These are the activations of a small network on made-up records, seen along a few directions, one row for each record.
After each row come some of the record's fields: Sevo, Govab, Zisu, Duli, Vem, Geg.
A field that a record lacks is written missing.
Other fields move the rows too, some of them a lot.
In the rows, zero is written as 500.
Random noise pushes rows far along 3 fixed directions. That doesn't count. These rows show it; they differ only by the noise:
[379 452 472 545 313 614 237 162 267 429 280 254 167 544 730 552 301 482]
[562 470 454 441 608 468 542 536 445 485 515 503 461 426 532 659 624 599]
[572 456 539 525 590 718 456 295 173 382 438 295 222 575 600 490 292 590]
[474 451 428 408 610 427 497 553 565 454 512 516 476 387 542 667 678 551]
[463 408 492 387 826 615 521 519 526 279 579 423 375 443 504 509 537 537]

[493 505 480 708 316 607 483 407 369 544 293 337 440 608 578 353 217 378]	{Sevo: v3, Govab: d1, Zisu: g1, Duli: z3, Vem: l2, Geg: w1}
[572 515 567 611 274 560 398 297 232 533 383 545 327 480 611 561 364 540]	{Sevo: v3, Govab: d2, Zisu: g1, Duli: z4, Vem: l2, Geg: w2}
[526 549 599 569 273 621 346 149 265 548 408 288 261 642 598 368 215 451]	{Sevo: v1, Govab: d2, Zisu: g1, Duli: z1, Vem: l2, Geg: w1}
[528 541 569 404 430 416 503 492 637 638 654 607 622 485 455 645 649 549]	{Sevo: v2, Govab: d2, Zisu: g1, Duli: z1, Vem: l2, Geg: w1}
[635 610 681 421 618 535 620 466 408 677 747 605 622 568 422 553 481 582]	{Sevo: v2, Govab: d2, Zisu: g2, Duli: z1, Vem: l2, Geg: w1}
[401 561 538 538 388 464 388 361 448 571 509 410 373 575 654 496 404 450]	{Sevo: v2, Govab: d2, Zisu: g1, Duli: missing, Vem: missing, Geg: missing}
[605 534 512 470 357 416 485 452 384 619 513 629 394 336 549 757 630 644]	{Sevo: v1, Govab: d2, Zisu: g1, Duli: z4, Vem: l2, Geg: w2}
[485 571 585 395 751 495 616 653 585 427 676 548 615 453 373 488 527 514]	{Sevo: v3, Govab: d1, Zisu: g2, Duli: z1, Vem: l2, Geg: w1}
[506 532 436 642 268 371 459 485 492 766 405 548 545 431 583 653 650 542]	{Sevo: v2, Govab: d2, Zisu: g1, Duli: z3, Vem: l1, Geg: w1}
[713 509 490 476 597 590 668 539 411 509 599 522 574 624 466 444 518 586]	{Sevo: v2, Govab: d2, Zisu: g1, Duli: missing, Vem: missing, Geg: missing}
[276 524 513 491 456 524 274 281 637 426 438 394 422 660 666 357 352 352]	{Sevo: v2, Govab: d2, Zisu: g2, Duli: missing, Vem: missing, Geg: missing}
[482 467 483 458 448 499 483 479 490 559 446 572 373 467 485 579 595 481]	{Sevo: v3, Govab: d2, Zisu: g1, Duli: z2, Vem: l2, Geg: w2}
[520 525 560 506 458 506 516 514 523 448 430 485 395 400 589 571 573 527]	{Sevo: v3, Govab: d1, Zisu: g1, Duli: z4, Vem: l1, Geg: w1}
[370 470 502 448 547 532 411 455 486 374 458 393 451 541 545 485 534 495]	{Sevo: v3, Govab: d1, Zisu: g2, Duli: missing, Vem: missing, Geg: missing}
[400 542 422 417 605 390 557 539 721 540 604 607 724 417 403 477 616 426]	{Sevo: v1, Govab: d2, Zisu: g2, Duli: z3, Vem: l2, Geg: w1}
[475 345 391 612 554 705 423 442 338 275 323 250 317 539 568 282 328 391]	{Sevo: v3, Govab: d1, Zisu: g1, Duli: missing, Vem: missing, Geg: missing}
[714 680 545 572 294 471 553 432 285 760 538 608 477 666 472 597 470 637]	{Sevo: v2, Govab: d2, Zisu: g1, Duli: z2, Vem: l2, Geg: w2}
[337 509 443 457 463 610 314 362 559 397 439 454 357 428 547 561 508 435]	{Sevo: v1, Govab: d1, Zisu: g2, Duli: z2, Vem: l2, Geg: w2}
[629 585 642 355 846 573 662 473 553 461 841 623 652 593 267 481 575 606]	{Sevo: v2, Govab: d2, Zisu: g2, Duli: z1, Vem: l2, Geg: w1}
[837 477 527 547 712 649 764 576 230 427 567 488 507 556 456 423 421 687]	{Sevo: v1, Govab: d2, Zisu: g1, Duli: missing, Vem: missing, Geg: missing}
[472 497 469 547 457 699 510 332 336 479 501 388 466 630 569 309 286 454]	{Sevo: v2, Govab: d2, Zisu: g1, Duli: missing, Vem: missing, Geg: missing}
[747 561 363 669 290 361 740 633 173 774 348 569 644 650 519 542 429 619]	{Sevo: v3, Govab: d2, Zisu: g1, Duli: missing, Vem: missing, Geg: missing}
[493 559 509 425 388 328 503 521 681 629 547 734 679 416 543 693 734 618]	{Sevo: v2, Govab: d2, Zisu: g2, Duli: z4, Vem: l1, Geg: w1}
[403 506 439 545 547 588 461 388 503 368 455 305 366 547 454 334 358 459]	{Sevo: v1, Govab: d1, Zisu: g1, Duli: z3, Vem: l2, Geg: w1}
[656 384 446 572 624 445 623 700 380 490 574 570 542 470 445 570 637 548]	{Sevo: v3, Govab: d2, Zisu: g1, Duli: missing, Vem: missing, Geg: missing}
[344 495 548 439 515 524 335 327 535 424 553 420 361 499 608 633 546 516]	{Sevo: v2, Govab: d2, Zisu: g2, Duli: missing, Vem: missing, Geg: missing}
[246 470 446 353 538 492 452 499 875 452 612 577 671 476 464 417 537 338]	{Sevo: v2, Govab: d2, Zisu: g1, Duli: z2, Vem: l2, Geg: w1}
[428 471 373 571 427 517 443 483 536 531 368 512 465 478 504 410 484 491]	{Sevo: v1, Govab: d2, Zisu: g1, Duli: z3, Vem: l2, Geg: w2}
[556 442 530 562 334 476 490 499 343 538 490 536 418 482 522 660 465 544]	{Sevo: v3, Govab: d2, Zisu: g1, Duli: z1, Vem: l2, Geg: w1}
[448 446 490 599 366 538 341 322 350 400 452 378 275 450 662 603 434 549]	{Sevo: v2, Govab: d2, Zisu: g1, Duli: missing, Vem: missing, Geg: missing}
[421 522 506 555 533 495 480 518 526 476 516 558 401 425 466 592 597 482]	{Sevo: v3, Govab: d2, Zisu: g1, Duli: z3, Vem: l2, Geg: w2}
[664 490 545 563 579 424 680 545 371 564 499 612 578 538 507 529 526 607]	{Sevo: v3, Govab: d2, Zisu: g2, Duli: missing, Vem: missing, Geg: missing}
[725 565 512 423 488 333 700 634 575 705 664 669 630 418 416 719 722 617]	{Sevo: v2, Govab: d2, Zisu: g1, Duli: z1, Vem: l2, Geg: w1}
[676 516 391 642 332 474 564 501 352 644 419 460 524 600 581 455 440 518]	{Sevo: v2, Govab: d2, Zisu: g1, Duli: missing, Vem: missing, Geg: missing}
[492 559 671 417 686 487 550 513 624 426 695 712 544 478 384 549 679 552]	{Sevo: v3, Govab: d2, Zisu: g2, Duli: z4, Vem: l2, Geg: w2}
[588 535 396 439 505 299 592 675 575 577 511 638 680 435 439 534 578 455]	{Sevo: v3, Govab: d1, Zisu: g1, Duli: z1, Vem: l2, Geg: w1}
[188 576 507 434 285 402 248 262 664 404 498 466 439 421 611 536 454 395]	{Sevo: v1, Govab: d1, Zisu: g2, Duli: z4, Vem: l2, Geg: w1}
[475 447 479 540 349 431 515 453 379 544 448 537 522 515 582 482 491 495]	{Sevo: v3, Govab: d2, Zisu: g1, Duli: missing, Vem: missing, Geg: missing}
[430 459 650 545 613 736 394 411 427 279 549 297 238 540 541 412 266 397]	{Sevo: v3, Govab: d1, Zisu: g1, Duli: z1, Vem: l2, Geg: w1}
[389 561 588 583 273 541 280 145 318 515 454 391 372 647 663 464 319 531]	{Sevo: v2, Govab: d2, Zisu: g2, Duli: missing, Vem: missing, Geg: missing}
[447 467 527 498 463 474 496 518 667 495 527 515 509 433 548 471 465 499]	{Sevo: v2, Govab: d2, Zisu: g1, Duli: z4, Vem: l2, Geg: w1}
[385 541 581 404 652 367 459 568 753 442 555 629 508 336 474 518 705 499]	{Sevo: v3, Govab: d1, Zisu: g2, Duli: z4, Vem: l2, Geg: w2}
[504 580 665 414 558 573 535 361 502 524 688 583 601 597 450 478 391 579]	{Sevo: v2, Govab: d2, Zisu: g2, Duli: z4, Vem: l2, Geg: w1}
[365 504 431 468 484 411 439 588 574 431 534 433 451 414 568 486 569 505]	{Sevo: v1, Govab: d1, Zisu: g1, Duli: missing, Vem: missing, Geg: missing}
[474 638 544 400 375 332 453 462 661 712 548 595 684 461 507 632 645 463]	{Sevo: v1, Govab: d1, Zisu: g2, Duli: z1, Vem: l2, Geg: w1}

Here are new rows. What are their fields?
[636 560 522 447 722 522 750 598 514 474 619 612 637 650 313 480 454 520]	{Sevo: v3, Govab: d2, Zisu: g2, Duli: z2, Vem: l2, Geg: w1}
[483 557 542 489 192 415 456 373 467 725 471 525 490 459 623 649 464 533]	{Sevo: v2, Govab: d2, Zisu: g1, Duli: z4, Vem: l2, Geg: w1}
[369 431 350 408 523 364 382 675 763 424 437 633 519 375 495 504 635 366]	{Sevo: v3, Govab: d1, Zisu: g1, Duli: z1, Vem: l2, Geg: w2}
[543 542 552 466 445 586 562 433 485 577 568 446 484 640 452 455 413 520]	{Sevo: v2, Govab: d2, Zisu: g1, Duli: z2, Vem: l2, Geg: w1}
[691 611 598 514 494 470 631 464 360 552 527 548 610 500 452 506 470 608]	{Sevo: v3, Govab: d1, Zisu: g2, Duli: z4, Vem: l2, Geg: w1}
[821 482 515 530 691 438 694 661 313 522 545 533 447 434 392 617 551 646]	{Sevo: v3, Govab: d1, Zisu: g1, Duli: z1, Vem: l2, Geg: w1}
[621 647 448 571 211 244 505 457 467 834 400 613 676 638 609 667 591 559]	{Sevo: v2, Govab: d2, Zisu: g2, Duli: missing, Vem: missing, Geg: missing}
[541 490 454 439 577 468 506 522 454 488 490 466 472 447 539 598 609 614]	{Sevo: v1, Govab: d1, Zisu: g2, Duli: missing, Vem: missing, Geg: missing}
[351 486 350 407 383 359 527 614 750 511 549 571 637 435 560 551 694 451]	{Sevo: v2, Govab: d2, Zisu: g1, Duli: missing, Vem: missing, Geg: missing}
[679 415 475 461 834 651 706 743 393 281 573 408 473 490 418 390 539 582]	{Sevo: v3, Govab: d1, Zisu: g1, Duli: missing, Vem: missing, Geg: missing}
[516 406 481 581 412 681 342 308 223 372 412 273 201 512 629 520 399 525]	{Sevo: v1, Govab: d2, Zisu: g1, Duli: missing, Vem: missing, Geg: missing}
[684 566 556 475 798 530 756 717 479 416 650 576 587 531 430 572 583 575]	{Sevo: v3, Govab: d1, Zisu: g2, Duli: missing, Vem: missing, Geg: missing}
[570 445 477 655 455 517 591 458 309 528 371 419 351 574 578 491 400 486]	{Sevo: v3, Govab: d2, Zisu: g1, Duli: missing, Vem: missing, Geg: missing}
[819 520 690 557 572 758 558 317 133 552 619 407 371 670 449 482 286 659]	{Sevo: v2, Govab: d2, Zisu: g1, Duli: z1, Vem: l2, Geg: w1}
[723 566 399 537 574 386 737 764 354 631 479 577 739 473 439 628 694 647]	{Sevo: v3, Govab: d1, Zisu: g2, Duli: missing, Vem: missing, Geg: missing}
[405 588 474 503 588 532 464 512 569 510 499 524 535 549 469 319 420 457]	{Sevo: v1, Govab: d1, Zisu: g2, Duli: z3, Vem: l2, Geg: w2}
[457 487 506 383 572 479 399 625 668 425 581 600 503 366 423 516 735 461]	{Sevo: v3, Govab: d1, Zisu: g1, Duli: z1, Vem: l2, Geg: w2}
[582 412 529 486 859 775 677 637 471 212 601 326 390 542 434 301 477 455]	{Sevo: v3, Govab: d1, Zisu: g1, Duli: missing, Vem: missing, Geg: missing}
[574 521 432 605 512 584 705 604 406 463 476 436 538 545 491 399 461 466]	{Sevo: v3, Govab: d1, Zisu: g1, Duli: missing, Vem: missing, Geg: missing}
[498 463 567 503 587 541 427 434 373 433 460 378 427 517 538 445 528 540]	{Sevo: v3, Govab: d1, Zisu: g2, Duli: missing, Vem: missing, Geg: missing}
[343 537 554 430 334 493 318 367 634 474 472 504 548 504 552 571 517 362]	{Sevo: v3, Govab: d1, Zisu: g2, Duli: z1, Vem: l2, Geg: w1}
[631 584 564 389 539 373 628 616 608 566 704 706 728 437 364 672 748 512]	{Sevo: v3, Govab: d1, Zisu: g1, Duli: z1, Vem: l2, Geg: w1}
